Each row below holds a small network's activations on one record, seen along a few directions.
After each row come some of the record's fields: E, B, V, U, C.
Not every record has every field; a missing one is written absent.
The largest differences between rows may come from other fields.
In the rows, zero is written as 500.
Random noise pushes rows far along 17 fixed directions. That doesn't count. These rows show it; they differ only by the noise:
[465, 377, 429, 725, 606, 378, 528, 549, 737, 662, 241, 586, 500, 379, 525,
 364, 695, 467, 472, 487, 489, 459, 425, 287, 549, 369, 426, 388, 331, 596,
 544, 538, 498]
[496, 638, 600, 235, 624, 396, 430, 577, 656, 539, 373, 536, 507, 515, 752,
 354, 615, 572, 485, 500, 678, 654, 564, 568, 280, 595, 347, 434, 561, 394,
 568, 442, 515]
[482, 437, 411, 308, 442, 561, 502, 540, 409, 541, 457, 367, 477, 534, 366,
 488, 338, 461, 447, 559, 521, 584, 518, 529, 515, 552, 496, 583, 651, 502,
 585, 507, 528]
[564, 594, 654, 453, 495, 559, 471, 328, 551, 389, 546, 621, 299, 500, 561,
 506, 374, 427, 458, 412, 396, 434, 483, 403, 440, 522, 743, 411, 438, 348,
 326, 460, 308]
[398, 342, 373, 442, 399, 541, 241, 375, 656, 291, 669, 308, 534, 569, 288,
 435, 526, 371, 574, 269, 348, 488, 457, 353, 577, 402, 672, 349, 408, 730,
 562, 460, 436]
[499, 549, 483, 401, 575, 540, 623, 548, 492, 405, 440, 444, 711, 425, 435,
 405, 627, 467, 446, 641, 497, 427, 391, 466, 385, 397, 415, 469, 557, 548,
 659, 574, 511]
[392, 500, 504, 597, 472, 515, 603, 477, 528, 662, 567, 592, 508, 580, 417,
 418, 636, 631, 470, 430, 339, 406, 419, 512, 533, 331, 433, 639, 592, 554,
 514, 316, 684]
[351, 626, 442, 355, 472, 375, 414, 619, 603, 520, 598, 466, 554, 656, 434,
 660, 485, 441, 610, 368, 477, 573, 444, 434, 589, 412, 503, 441, 707, 568,
 615, 534, 479]
[510, 409, 472, 381, 422, 544, 680, 293, 458, 579, 378, 719, 330, 555, 423,
 736, 138, 650, 368, 667, 451, 551, 500, 505, 509, 626, 549, 818, 542, 517,
 307, 560, 602]
[534, 401, 396, 636, 422, 558, 620, 570, 290, 669, 608, 485, 447, 432, 451,
 549, 568, 464, 481, 451, 587, 390, 619, 460, 652, 441, 470, 578, 715, 331,
 499, 357, 508]
[552, 429, 525, 546, 503, 653, 486, 495, 503, 542, 410, 500, 508, 445, 374,
 357, 406, 472, 348, 513, 562, 447, 735, 559, 387, 311, 482, 596, 495, 555,
 574, 395, 749]
[384, 355, 419, 393, 528, 580, 605, 387, 345, 473, 366, 418, 557, 404, 611,
 452, 458, 457, 523, 590, 326, 445, 430, 434, 482, 461, 550, 458, 526, 440,
 575, 580, 479]
[637, 408, 359, 451, 485, 720, 587, 539, 374, 300, 235, 309, 637, 434, 481,
 533, 477, 505, 439, 746, 648, 402, 481, 388, 477, 678, 341, 539, 300, 479,
 532, 676, 472]
[500, 804, 556, 474, 565, 649, 450, 636, 269, 439, 757, 636, 526, 507, 501,
 536, 442, 316, 307, 467, 493, 526, 548, 521, 511, 352, 617, 431, 587, 524,
 570, 630, 487]
[451, 423, 342, 391, 561, 435, 517, 381, 306, 712, 458, 571, 336, 476, 348,
 405, 545, 317, 325, 330, 284, 777, 379, 427, 573, 537, 516, 535, 566, 563,
 678, 755, 305]
[539, 534, 546, 540, 417, 549, 522, 471, 600, 399, 677, 486, 628, 576, 340,
 635, 471, 524, 574, 428, 587, 371, 676, 560, 402, 293, 505, 590, 617, 552,
 525, 371, 660]
[476, 575, 542, 615, 540, 556, 516, 658, 569, 827, 368, 697, 590, 523, 709,
 526, 499, 483, 774, 517, 755, 592, 640, 381, 387, 225, 337, 352, 591, 525,
 597, 447, 756]
[440, 377, 331, 461, 421, 579, 541, 563, 394, 739, 660, 584, 408, 485, 358,
 482, 353, 499, 393, 673, 489, 631, 379, 464, 674, 519, 594, 611, 627, 680,
 415, 508, 515]
[657, 408, 536, 498, 443, 622, 571, 363, 409, 524, 582, 518, 462, 437, 502,
 384, 503, 462, 609, 508, 628, 566, 475, 452, 347, 555, 529, 415, 509, 428,
 474, 400, 441]

[559, 409, 474, 419, 583, 454, 622, 436, 524, 595, 424, 468, 494, 455, 609,
 359, 671, 664, 420, 628, 449, 563, 510, 714, 322, 626, 384, 720, 439, 481,
 466, 563, 459] -> E=e2 B=b2 V=v1 U=absent C=c2
[567, 365, 449, 510, 530, 443, 441, 438, 459, 430, 529, 431, 475, 382, 431,
 425, 576, 402, 312, 409, 572, 544, 703, 566, 500, 530, 496, 537, 488, 506,
 576, 542, 470] -> E=e1 B=b2 V=v3 U=u2 C=c1
[342, 446, 425, 428, 469, 517, 368, 511, 515, 526, 334, 316, 362, 605, 422,
 501, 363, 501, 409, 445, 217, 476, 516, 522, 689, 529, 533, 597, 453, 514,
 512, 606, 482] -> E=e2 B=b2 V=v2 U=u2 C=c6
[425, 558, 488, 354, 440, 630, 416, 444, 418, 735, 579, 432, 319, 697, 823,
 565, 489, 598, 778, 507, 348, 643, 438, 510, 531, 717, 507, 515, 441, 348,
 292, 610, 210] -> E=e2 B=b2 V=v1 U=u2 C=c5
[484, 564, 560, 481, 502, 425, 496, 569, 677, 572, 715, 554, 482, 475, 593,
 475, 707, 579, 577, 542, 562, 411, 473, 458, 540, 466, 511, 444, 617, 443,
 345, 368, 348] -> E=e1 B=b2 V=v1 U=u2 C=c6
[586, 614, 531, 498, 507, 508, 294, 497, 485, 387, 562, 486, 449, 559, 502,
 525, 630, 366, 514, 206, 610, 515, 668, 399, 497, 488, 444, 363, 478, 415,
 579, 499, 423] -> E=e2 B=b2 V=v1 U=u2 C=c5
[538, 497, 471, 581, 427, 536, 348, 519, 449, 436, 648, 292, 493, 639, 345,
 392, 614, 456, 546, 288, 497, 610, 436, 539, 527, 602, 421, 452, 377, 600,
 609, 467, 482] -> E=e1 B=b2 V=v1 U=u2 C=c1
[531, 583, 492, 234, 586, 521, 499, 618, 715, 391, 237, 590, 528, 387, 342,
 394, 538, 497, 176, 776, 591, 389, 425, 308, 527, 513, 451, 510, 523, 550,
 456, 525, 444] -> E=e1 B=b1 V=v3 U=u1 C=c1
[416, 407, 375, 280, 523, 632, 386, 585, 676, 458, 539, 444, 656, 415, 638,
 628, 228, 433, 629, 863, 514, 459, 651, 512, 465, 295, 762, 489, 498, 702,
 383, 710, 426] -> E=e2 B=b1 V=v4 U=absent C=c3
[517, 396, 344, 613, 489, 481, 406, 570, 394, 336, 637, 296, 612, 445, 522,
 593, 495, 392, 514, 431, 579, 550, 611, 577, 592, 570, 514, 441, 375, 580,
 578, 658, 444] -> E=e2 B=b1 V=v4 U=u1 C=c6
[454, 466, 475, 653, 547, 558, 503, 493, 301, 604, 414, 553, 481, 436, 476,
 286, 588, 430, 371, 360, 367, 562, 414, 426, 556, 444, 431, 418, 434, 553,
 664, 498, 623] -> E=e2 B=b2 V=v4 U=u1 C=c4
[379, 271, 516, 348, 453, 496, 564, 356, 457, 578, 487, 350, 545, 514, 571,
 348, 433, 629, 669, 531, 401, 567, 540, 714, 325, 475, 537, 577, 630, 467,
 549, 323, 707] -> E=e1 B=b1 V=v3 U=absent C=c5
[445, 669, 519, 291, 616, 645, 391, 755, 629, 413, 302, 583, 480, 361, 590,
 419, 509, 464, 181, 827, 477, 194, 536, 307, 673, 376, 571, 484, 516, 427,
 339, 527, 411] -> E=e2 B=b1 V=v4 U=u2 C=c5
[536, 507, 544, 629, 462, 444, 454, 461, 658, 586, 489, 509, 459, 644, 246,
 456, 444, 470, 549, 339, 439, 593, 440, 516, 432, 386, 483, 520, 435, 683,
 588, 478, 603] -> E=e2 B=b2 V=v1 U=u1 C=c5
[411, 534, 362, 390, 440, 562, 472, 524, 346, 444, 591, 643, 470, 550, 618,
 493, 810, 683, 412, 441, 491, 387, 277, 275, 770, 667, 349, 530, 565, 444,
 401, 276, 572] -> E=e1 B=b2 V=v4 U=u2 C=c2
[314, 618, 404, 344, 509, 649, 357, 527, 333, 475, 434, 604, 647, 657, 730,
 760, 395, 525, 586, 413, 501, 634, 686, 489, 486, 372, 364, 523, 482, 636,
 653, 709, 772] -> E=e1 B=b2 V=v4 U=u1 C=c4
[468, 274, 359, 696, 360, 645, 491, 456, 482, 564, 366, 386, 478, 556, 406,
 463, 581, 557, 662, 423, 462, 372, 376, 249, 666, 507, 410, 455, 366, 532,
 475, 311, 603] -> E=e1 B=b2 V=v1 U=u1 C=c5
[536, 405, 478, 485, 410, 653, 473, 305, 455, 415, 470, 479, 399, 495, 342,
 571, 336, 446, 438, 461, 386, 413, 605, 415, 559, 495, 629, 555, 431, 500,
 397, 547, 417] -> E=e2 B=b2 V=v3 U=u1 C=c6
[470, 533, 551, 556, 542, 364, 507, 675, 750, 570, 389, 664, 485, 394, 451,
 365, 448, 555, 342, 664, 617, 412, 415, 415, 550, 379, 542, 455, 580, 580,
 449, 291, 705] -> E=e2 B=b2 V=v4 U=absent C=c5
[343, 525, 541, 536, 528, 404, 490, 479, 407, 500, 623, 614, 458, 488, 532,
 439, 373, 422, 489, 475, 301, 592, 239, 433, 619, 491, 695, 315, 528, 615,
 527, 484, 537] -> E=e2 B=b1 V=v3 U=u2 C=c3
[554, 590, 615, 581, 626, 335, 592, 378, 624, 282, 321, 515, 653, 544, 393,
 585, 398, 498, 432, 442, 492, 634, 449, 630, 246, 534, 417, 527, 255, 695,
 684, 741, 612] -> E=e1 B=b2 V=v3 U=u1 C=c6
[501, 494, 394, 543, 504, 728, 486, 559, 364, 487, 228, 389, 504, 497, 488,
 525, 504, 414, 543, 546, 425, 380, 459, 302, 609, 456, 443, 457, 374, 450,
 548, 651, 435] -> E=e1 B=b2 V=v2 U=absent C=c6
[543, 311, 530, 624, 510, 570, 629, 425, 501, 681, 416, 476, 504, 403, 512,
 305, 662, 539, 606, 500, 471, 408, 513, 502, 384, 394, 459, 520, 494, 389,
 494, 362, 510] -> E=e1 B=b1 V=v2 U=u1 C=c1
[566, 331, 440, 323, 438, 630, 499, 257, 349, 450, 506, 624, 339, 385, 317,
 479, 224, 388, 345, 569, 447, 564, 540, 405, 478, 508, 722, 537, 585, 562,
 437, 513, 495] -> E=e2 B=b2 V=v1 U=absent C=c2
[416, 363, 384, 364, 540, 513, 464, 578, 560, 420, 630, 395, 653, 374, 650,
 379, 552, 629, 402, 750, 567, 493, 531, 659, 472, 535, 526, 552, 465, 639,
 443, 492, 552] -> E=e1 B=b2 V=v4 U=u1 C=c6
[537, 478, 453, 748, 577, 554, 441, 555, 601, 398, 528, 536, 408, 398, 577,
 509, 551, 508, 219, 554, 433, 276, 653, 524, 629, 464, 644, 598, 208, 527,
 299, 592, 402] -> E=e1 B=b2 V=v1 U=absent C=c6
[515, 693, 516, 565, 492, 622, 446, 534, 334, 509, 546, 586, 432, 667, 557,
 605, 411, 539, 422, 454, 472, 622, 494, 544, 562, 615, 443, 578, 310, 568,
 466, 689, 534] -> E=e1 B=b2 V=v3 U=u2 C=c6
[639, 395, 373, 437, 574, 542, 617, 475, 396, 433, 504, 409, 621, 300, 589,
 687, 630, 388, 497, 657, 641, 389, 799, 539, 418, 450, 460, 591, 544, 354,
 514, 783, 241] -> E=e1 B=b1 V=v1 U=u2 C=c5
[508, 586, 452, 328, 443, 479, 510, 465, 365, 299, 554, 558, 626, 588, 658,
 812, 468, 563, 671, 460, 740, 539, 536, 438, 468, 631, 413, 449, 614, 428,
 541, 493, 581] -> E=e1 B=b2 V=v3 U=absent C=c2
[521, 603, 505, 542, 651, 463, 677, 593, 502, 394, 347, 522, 648, 370, 617,
 361, 836, 599, 318, 688, 447, 281, 308, 457, 478, 551, 360, 491, 362, 417,
 511, 552, 389] -> E=e2 B=b1 V=v3 U=u1 C=c2
[494, 348, 432, 280, 561, 677, 476, 347, 475, 417, 121, 319, 584, 401, 456,
 425, 400, 372, 476, 634, 370, 485, 613, 433, 346, 397, 478, 527, 377, 525,
 657, 794, 421] -> E=e1 B=b2 V=v4 U=u2 C=c1
[556, 586, 400, 662, 588, 446, 754, 590, 217, 657, 427, 636, 480, 436, 449,
 480, 650, 519, 290, 634, 429, 570, 173, 478, 638, 662, 347, 595, 472, 490,
 557, 714, 437] -> E=e2 B=b2 V=v2 U=absent C=c5
[526, 492, 589, 553, 433, 483, 563, 607, 741, 556, 487, 285, 558, 518, 368,
 319, 607, 548, 705, 561, 515, 354, 325, 465, 444, 449, 511, 390, 561, 408,
 495, 224, 422] -> E=e1 B=b1 V=v2 U=u1 C=c1
[418, 366, 443, 242, 453, 326, 445, 469, 534, 433, 541, 287, 548, 478, 545,
 603, 412, 440, 694, 520, 600, 599, 516, 492, 534, 646, 535, 376, 732, 430,
 549, 506, 337] -> E=e2 B=b2 V=v3 U=u2 C=c1
[586, 719, 584, 477, 489, 633, 478, 512, 456, 452, 652, 512, 535, 722, 558,
 576, 457, 576, 590, 474, 436, 584, 511, 751, 312, 466, 512, 651, 377, 559,
 502, 604, 557] -> E=e1 B=b1 V=v4 U=absent C=c2
[494, 698, 587, 598, 588, 458, 561, 555, 640, 437, 435, 537, 518, 507, 493,
 692, 486, 432, 482, 572, 380, 349, 433, 404, 574, 426, 588, 474, 386, 492,
 411, 753, 253] -> E=e1 B=b2 V=v3 U=u2 C=c6
[351, 308, 445, 423, 495, 501, 324, 422, 603, 399, 554, 284, 628, 521, 516,
 310, 572, 571, 551, 448, 425, 552, 551, 641, 428, 474, 475, 489, 401, 676,
 609, 393, 662] -> E=e1 B=b1 V=v2 U=u2 C=c1
[426, 444, 566, 455, 449, 623, 421, 545, 349, 593, 376, 361, 355, 520, 718,
 403, 409, 473, 628, 459, 471, 428, 586, 464, 586, 529, 550, 378, 578, 215,
 461, 287, 518] -> E=e1 B=b1 V=v3 U=u2 C=c1
[517, 459, 443, 348, 528, 529, 408, 393, 499, 420, 561, 569, 412, 478, 463,
 421, 601, 579, 181, 497, 494, 523, 586, 552, 527, 676, 466, 673, 409, 538,
 373, 490, 416] -> E=e2 B=b1 V=v3 U=u1 C=c1

Here are new rows. What are their fields?
[375, 517, 466, 396, 568, 550, 520, 437, 198, 408, 488, 682, 557, 402, 614,
 391, 539, 527, 267, 557, 420, 555, 357, 444, 564, 540, 417, 461, 516, 579,
 593, 519, 747] -> E=e2 B=b2 V=v4 U=u2 C=c5
[554, 375, 433, 538, 506, 418, 380, 444, 516, 723, 465, 569, 339, 486, 402,
 514, 324, 308, 544, 399, 561, 818, 593, 507, 478, 479, 575, 457, 505, 630,
 571, 688, 420] -> E=e2 B=b2 V=v2 U=absent C=c1
[620, 575, 602, 301, 550, 573, 459, 343, 597, 207, 469, 603, 604, 465, 645,
 542, 568, 512, 608, 521, 627, 432, 510, 380, 267, 493, 540, 385, 427, 433,
 430, 534, 436] -> E=e1 B=b2 V=v4 U=absent C=c5
[558, 423, 541, 556, 430, 437, 462, 527, 821, 340, 583, 347, 525, 479, 509,
 549, 602, 637, 548, 567, 588, 191, 685, 547, 497, 481, 538, 580, 479, 389,
 296, 282, 432] -> E=e2 B=b1 V=v1 U=u2 C=c5
[608, 580, 530, 418, 517, 663, 409, 481, 565, 488, 490, 532, 454, 551, 527,
 391, 575, 579, 372, 568, 577, 514, 546, 524, 415, 627, 433, 587, 304, 539,
 360, 516, 400] -> E=e2 B=b2 V=v3 U=u1 C=c1
[522, 341, 434, 801, 372, 273, 571, 430, 457, 435, 573, 511, 431, 475, 123,
 548, 432, 379, 467, 238, 477, 504, 306, 354, 731, 508, 581, 420, 605, 574,
 621, 335, 627] -> E=e2 B=b2 V=v4 U=absent C=c1
[362, 730, 629, 525, 517, 378, 379, 685, 597, 426, 258, 324, 442, 760, 464,
 415, 311, 514, 446, 350, 292, 566, 256, 578, 561, 600, 465, 437, 368, 514,
 659, 493, 650] -> E=e2 B=b2 V=v4 U=u1 C=c1
[544, 425, 539, 350, 436, 698, 435, 278, 447, 347, 755, 438, 517, 495, 468,
 306, 629, 530, 550, 466, 433, 498, 467, 522, 367, 525, 556, 470, 481, 555,
 441, 365, 453] -> E=e1 B=b2 V=v1 U=u2 C=c6
[393, 400, 526, 276, 532, 799, 431, 374, 142, 549, 444, 401, 505, 380, 769,
 254, 284, 359, 670, 655, 361, 633, 470, 487, 369, 458, 648, 245, 527, 437,
 587, 579, 487] -> E=e2 B=b2 V=v2 U=u2 C=c6
[441, 440, 547, 502, 539, 487, 482, 483, 525, 454, 436, 382, 680, 467, 509,
 473, 512, 467, 603, 469, 539, 467, 664, 586, 364, 307, 414, 458, 567, 528,
 701, 481, 694] -> E=e1 B=b2 V=v2 U=u2 C=c1
[529, 397, 541, 632, 611, 396, 522, 518, 759, 572, 290, 539, 521, 311, 490,
 436, 601, 455, 428, 605, 542, 344, 635, 432, 482, 326, 474, 479, 454, 500,
 475, 538, 454] -> E=e2 B=b2 V=v2 U=u2 C=c1
[402, 507, 509, 609, 488, 443, 565, 472, 429, 430, 334, 456, 507, 526, 564,
 517, 699, 508, 565, 256, 383, 310, 451, 340, 577, 444, 380, 416, 535, 278,
 608, 315, 582] -> E=e1 B=b1 V=v1 U=u1 C=c1
[583, 395, 495, 594, 467, 670, 405, 317, 533, 347, 741, 608, 470, 431, 487,
 416, 628, 564, 385, 457, 481, 376, 619, 509, 489, 458, 583, 538, 314, 589,
 308, 405, 498] -> E=e2 B=b1 V=v2 U=u1 C=c6
[509, 456, 534, 468, 472, 468, 490, 499, 588, 581, 432, 629, 400, 411, 478,
 535, 419, 413, 568, 514, 640, 474, 557, 270, 566, 433, 554, 359, 671, 409,
 437, 356, 499] -> E=e1 B=b1 V=v1 U=u2 C=c1
[579, 679, 606, 481, 476, 460, 536, 642, 583, 554, 550, 451, 490, 559, 301,
 564, 295, 404, 506, 574, 567, 575, 464, 539, 452, 489, 589, 459, 608, 520,
 532, 580, 371] -> E=e2 B=b2 V=v3 U=u1 C=c4
[380, 590, 544, 480, 559, 331, 422, 610, 775, 632, 314, 490, 505, 590, 475,
 494, 459, 522, 525, 477, 441, 555, 523, 496, 517, 392, 441, 487, 498, 612,
 573, 584, 547] -> E=e2 B=b2 V=v3 U=u2 C=c6
[515, 580, 480, 715, 503, 277, 538, 594, 404, 476, 858, 473, 447, 495, 410,
 577, 582, 480, 336, 351, 472, 503, 467, 691, 666, 601, 591, 573, 603, 452,
 486, 457, 431] -> E=e2 B=b2 V=v2 U=absent C=c5
[422, 530, 547, 545, 583, 464, 416, 665, 482, 619, 658, 592, 383, 318, 857,
 370, 558, 423, 439, 525, 534, 423, 592, 451, 621, 466, 721, 274, 573, 306,
 342, 353, 311] -> E=e2 B=b1 V=v3 U=u1 C=c4
[621, 437, 536, 764, 478, 470, 580, 511, 429, 514, 475, 529, 412, 439, 588,
 556, 333, 487, 502, 580, 646, 545, 492, 519, 523, 659, 565, 457, 342, 454,
 380, 531, 478] -> E=e2 B=b2 V=v3 U=absent C=c1
